A small network was shown many inputs. Here are its activations along a few directions, one row for each input.
In each table, some parts of the input vary, and every possible input appears once, in random order.
A made-up example of a description, with smaller parts first: one of 2 separate values, together with either a single point or one of 9 places along a line or (one of 5 places around a ring, together with one of 6 places along a line).
Shared parts are said once, and a part with two or three values counts as separate values.
In the rows, 128 means zero.

Other details of the inputs vary at random and push rows far along two fixed directions, the same in every table; ignore that.

Table:
r1: [118 137  90 122 121 120 129 128 128 122 136 120]
r2: [158 112 163 122 157 123 132 148 127 151 124 107]
r3: [155 120 169 130 159 118 131 151 131 155 126 114]
r4: [132 113 171 130 165 120 132 139 113 118 130  93]
r5: [141 134 104 115 124 135 120 134 128 115 122 137]
r6: [133 126 103 113 117 132 123 135 132 115 123 133]
r7: [125 142 112 141 115 124 114 140 125 137 124 143]
r8: [143 139 108 111 119 141 128 125 136 115 130 139]
r9: [149 133  99 133 129 141 127 139 125 116 119 135]
r10: [105 139 129 130 121 139 134 135 101 122 126 144]
r11: [110 139 131 127 120 136 131 135 110 105 134 142]
r12: [110 149 109 123 121 133 118 137 138 143 126 141]
r13: [130 130 100 110 107 130 133 127 133 123 136 124]
r14: [139  97 145 109 152 108 141 142 135 141 140  90]
r15: [135  68 105 184 125 134 100  24 133 146  83 185]
r16: [103 138 125 136 113 123 124 136 124  97 131 123]
r17: [114 141 132 145 119 136 133 136 111  95 111 129]
r18: [158 103 154 110 151 125 133 138 134 140 140  94]
r19: [126 130 100 108 115 124 130 134 132 119 128 132]
r20: [104  68 137 190 118 134 107  29 127 117  80 176]
r21: [148 149 115 124 116 146 130 131 129 130 122 144]
r22: [168 105 155 121 154 131 137 144 136 141 134  99]
r23: [122 143 129 129 116 145 123 128 111 105 127 131]
r24: [155  30 146 178 171 113 114  29 147 151  95 142]
r25: [108 136 126 134 121 137 133 134 107 105 136 136]
r26: [137 126 169 121 152 113 140 141 150 162 145 112]
r27: [127 145 109 143 118 119 117 136 124 133 124 139]
r28: [131 116 157 107 144 108 135 132 138 160 147  92]
r29: [140 148 111 144 124 135 122 137 121 134 117 146]
r30: [124 151 112 134 113 129 125 132 136 144 135 142]
r31: [140 132  98 123 127 135 122 133 123 115 125 131]
r32: [117 149 145 132 108 145 137 134 123 100 117 138]
r33: [158 125 172 126 154 124 138 143 140 156 133 114]
r34: [141 116 169 125 148 108 123 154 135 158 133 110]
r35: [106 141 126 132 125 134 137 131 101 118 126 140]
r36: [134 126  93 121 123 127 127 132 127 111 126 122]
r37: [120 154 104 140 127 118 127 135 131 136 130 138]
r38: [122 116 187 113 148 127 149 139 119 142 141 115]
r39: [141 150 107 147 129 130 124 133 120 129 116 143]
r40: [114 142 141 136 113 140 129 141 115  99 109 138]
r41: [113 146 100 119 119 119 125 130 127 135 132 128]
r42: [108 141 129 131 102 128 126 131 127 100 137 123]
r43: [120 114 184 120 139 112 139 134 141 118 145  96]
r44: [114 155 113 119 116 139 126 129 146 143 134 140]
r45: [114 149 108 125 113 139 121 130 139 147 134 134]
r46: [131 111 175 128 161 125 130 143 114 123 131  97]
r47: [120 151 113 132 121 123 122 138 136 140 127 149]
r48: [118 143 130 128 124 140 119 132 112 101 118 139]
r49: [135 109 156 104 146 114 142 133 148 148 151  95]
r50: [112 143 136 123 115 141 139 128 118 105 142 142]
r51: [121 147 135 124 119 145 128 125 119 102 126 139]
r52: [137 124 102 115 108 137 126 127 132 119 131 127]
r53: [119 150 108 139 123 123 124 138 132 140 130 142]
r54: [131 103 145 115 152 108 136 141 135 149 146  88]
r55: [119 136 100 114 116 124 125 134 133 126 134 131]
r56: [130 148 121 130 109 130 120 130 137 137 129 149]
r57: [118  43 149 164 160  91 113  19 150 170 108 135]
r58: [123  51  95 168 120 126 101  21 144 133  93 173]
r59: [113 139 131 128 112 141 135 130 110 109 142 135]
r60: [130 121 162 102 147 108 140 130 146 156 146  99]
r61: [117 109 179 124 144 107 130 143 134 118 137  96]
r62: [106 141 134 123 119 138 132 137 105 121 124 149]
r63: [118 144 140 137 105 145 132 136 115 103 117 130]
r64: [126 130  91 117 122 119 135 129 128 114 130 121]
r65: [123 135 100 115 108 130 128 126 134 130 142 124]
r66: [109 138 123 136 126 132 135 131 106 101 136 131]
r67: [146 150 115 139 115 141 124 133 125 138 123 145]
r68: [108 147 103 131 122 133 120 135 135 144 128 135]
r69: [150 136 105 125 127 141 125 140 129 116 116 141]
r70: [141 134  94 124 131 129 125 130 123 110 125 127]
r71: [114 148 106 112 117 118 123 131 131 135 129 135]
r72: [123 111 182 119 145 128 144 140 111 145 142 108]
r73: [131 143 116 136 106 130 115 132 129 141 129 142]
r74: [149 101 157 102 146 122 140 137 146 137 142  98]
r75: [129 135 106 104 110 130 138 124 140 119 136 132]
r76: [116 110 170 133 151 103 134 140 129 113 140  85]
r77: [144 143 101 138 127 135 126 133 116 124 115 134]
r78: [154 141 109 120 122 147 133 133 138 117 124 141]
r79: [163 113 162 123 149 130 134 144 127 155 133 100]
r80: [109 150 100 133 127 129 123 132 134 139 128 130]
Description of these inputs: one of 5 places along a line, together with either a single point or one of 4 places along a line or one of 11 places around a ring.
Changing only the place on the line of 5 turns r53 into r30. The same change can be made to r10. Which row results?
> r72
Changing only the place on the line of 5 turns r14 into r19. The same change can be made to r54. Which row results?
> r55
Changing only the place on the line of 5 turns r31 into r8. The same change can be made to r41. Which row results?
> r60
Change only the place on the line of 4 in r20. List by row number the other rows that result.
> r10, r25, r46
Change only the place on the ring of 11 in r22. List by row number the other rows that result.
> r13, r18, r28, r30, r45, r52, r65, r67, r73, r79

Table:
r81: [120 116 117 110 157 104 129 139 134 151 146  99]
r82: [137 107 135 123 142 115 125 153 117 140 129 107]
r83: [150 136 147 133 141 126 128 145 133 167 133 115]
r84: [114 114 167 111 128 132 144 128 115 114 150 105]
r85: [118 184  86 125  90 150 117 153 122  75 111 153]
r86: [135 139 164 138 152 125 137 143 126 143 133 126]
r87: [131 189  76 132  97 144 124 148 127  80 121 154]
r88: [ 65 121  88 187  69 145 100  23 126 111 101 215]
r89: [127 117 152 130 155 123 134 149 107 119 116 109]
r90: [100  50 153 180 119 112 106  11 151 120 105 152]
r91: [133 126 158 123 131 120 125 151 130 159 132 122]
r92: [138 116 164 111 145 142 139 139 116 119 127 119]
r93: [ 89  43 142 184 131 111 112  13 121 128 102 154]
r94: [121 133 174 132 145 132 130 150 123 137 123 126]
r95: [146 179  59 112  87 165 132 147 118 112 129 154]
r96: [118 137 140 110 143 105 134 136 147 170 146 114]
r97: [154 115 125 133 153 123 127 147 121 148 132 101]
r98: [140 123 142 136 162 118 139 144 112 124 128 110]
r99: [129 175  68 118  75 141 114 159 133  96 120 150]
r100: [132 116 129  89 144 120 144 129 144 150 150 109]
r101: [150 122 154 117 152 136 146 134 121 124 137 119]
r102: [113 184  49 105  87 129 123 146 151 106 135 143]
r103: [164 121 135 129 138 123 127 144 150 140 131  99]
r104: [147 107 148 104 131 132 136 143 127 140 135 116]
Changing only one part turns r102 into r81. The same change can be made to r103. Which row results?
> r97
Describe the family of inputs behind these rows.
> one of 4 separate values, together with either a single point or one of 5 places along a line
Change only the place on the line of 5 in r99. List by row number the other rows that result.
> r85, r87, r90, r103
Change only the choice among 4 separate values in r91. List by row number the other rows that result.
> r82, r99, r104

Table:
r105: [131 111 161 117 140 117 136 137 134 128 141  99]
r106: [122 149 113 138 117 135 125 139 112 109 119 144]
r107: [128 120 168 119 144 120 138 138 137 139 139 109]
r108: [106  80  99 171 116 120 103  28 137 140  99 183]
r109: [137 117 164 130 154 125 138 140 120 129 133 104]
r110: [139 119 172 124 149 128 138 141 122 134 131 114]
r111: [113 145 111 122 112 132 125 132 127 109 127 132]
r112: [140  44 142 163 152 115 109  33 153 157  98 148]
r113: [117 142 101 117 115 132 127 132 125 119 129 132]
r114: [137 111 163 124 152 126 135 143 122 125 128 104]
r115: [130 115 156 120 143 118 133 142 131 152 140 104]
r116: [141 142  94 122 111 136 127 133 131 118 126 137]
r117: [136 150  95 128 120 135 127 133 130 124 126 137]
r118: [126 118 166 125 140 118 133 142 134 142 137 103]
r119: [124 150 117 136 110 143 124 137 113 115 119 144]
r120: [128 142 112 129 110 143 129 135 115 100 124 140]
r121: [150 117 152 124 148 122 128 145 136 154 133 105]
r122: [112 149 113 131 114 125 125 136 125 116 129 136]
r123: [119 148 109 118 113 135 130 132 127 128 133 144]
r124: [113 151 112 128 115 131 129 130 127 113 132 133]
r125: [117 147 102 122 118 131 130 130 124 123 134 133]
r126: [152 119 154 117 151 122 134 142 139 151 135 112]
r127: [134 148  96 131 119 129 122 138 128 126 123 141]
r128: [122 139 101 116 109 132 129 131 124 117 134 133]
Describe the family of inputs behind these rows.
> one of 4 places along a line, together with one of 6 places along a line
Change only the place on the line of 6 in r123. List by row number the other rows that result.
> r108, r113, r115, r125, r128
Change only the place on the line of 4 in r109. List by row number the other rows that result.
> r117, r124, r125

Table:
r129: [ 99 150  92 140 111 148 125 129  92  90 124 155]
r130: [128 164  75 137 110 139 116 137 137 128 110 158]
r131: [125 156 104  91 127 127 130 170 127 136 150 124]
r132: [123 154 104  98 117 133 139 162 132 133 163 110]
r133: [123 153 150 109 114 154 138 173 106 106 140 129]
r134: [123  61 133 135 132 113 121  56 155 154 127 117]
r135: [118 153  72 120  95 119 113 132 134 120 127 155]
r136: [116  90 119 149 119 117 121  54 144 166 128 146]
r137: [143 122 182  90 171  97 146 179 132 178 157  74]
r138: [133 112 210 103 183 115 158 159 131 131 160  77]
r139: [165 170 111 116 128 143 138 170 116 135 133 123]
r140: [136 152  70 131 103 130 123 137 134 115 115 157]
r141: [116  83 165 163 117 137 120  58 119 141 103 168]
r142: [110 178 143 120 129 131 137 165 131 103 138 115]
r143: [142  82 222 109 158 123 142 152 124 133 134  74]
r144: [104  52 138 172 137 122 110  34 117 117  94 148]
r145: [103 160  99 120 101 143 132 114 125  79 122 148]
r146: [107 165  76 133  91 134 114 125 143 130 134 142]
r147: [131 163  74 128 107 140 130 131 123 134 115 163]
r148: [171 160 107 119 125 133 130 177 127 116 134 115]
r149: [115 152  71 127  83 125 122 124 140 117 140 141]
r150: [121  80 144 149 149 103 103  72 157 172 114 139]
r151: [128 107 206 125 179 108 152 168  99 145 145  70]
r152: [128 151 150 120 103 137 133 176 114  98 134 122]
r153: [186 113 181 102 186 126 147 184 130 155 154  71]
r154: [144 152 100  96 127 134 139 174 129 122 127 109]
r155: [114 149  69 105  97 131 116 125 132 118 122 147]
r156: [107  96 152 158 135 122 130  44 134 132 113 162]
r157: [132 152  69 122 113 147 127 133 127 123 121 164]
r158: [118  69 190 171 136 129 109  67 138 145 102 147]
r159: [167 157 104 104 127 145 133 170 124 114 128 107]
r160: [110  69 141 179 134 111 112  62 117 115 105 147]
r161: [125 108 208 136 182 107 138 174 114 139 139  64]
r162: [162  79 146 169 156 125 107  71 150 160 103 139]
r163: [107 163 102 134  98 131 130 121 128  80 127 156]
Describe the family of inputs behind these rows.
> one of 5 places around a ring, together with either one of 3 separate values or one of 4 places along a line
Changing only the place on the ring of 5 turns r155 into r150. The same change can be made to r154. Which row results?
> r130
Change only the choice among 3 separate values in r141. List by row number the other rows that result.
> r151, r156
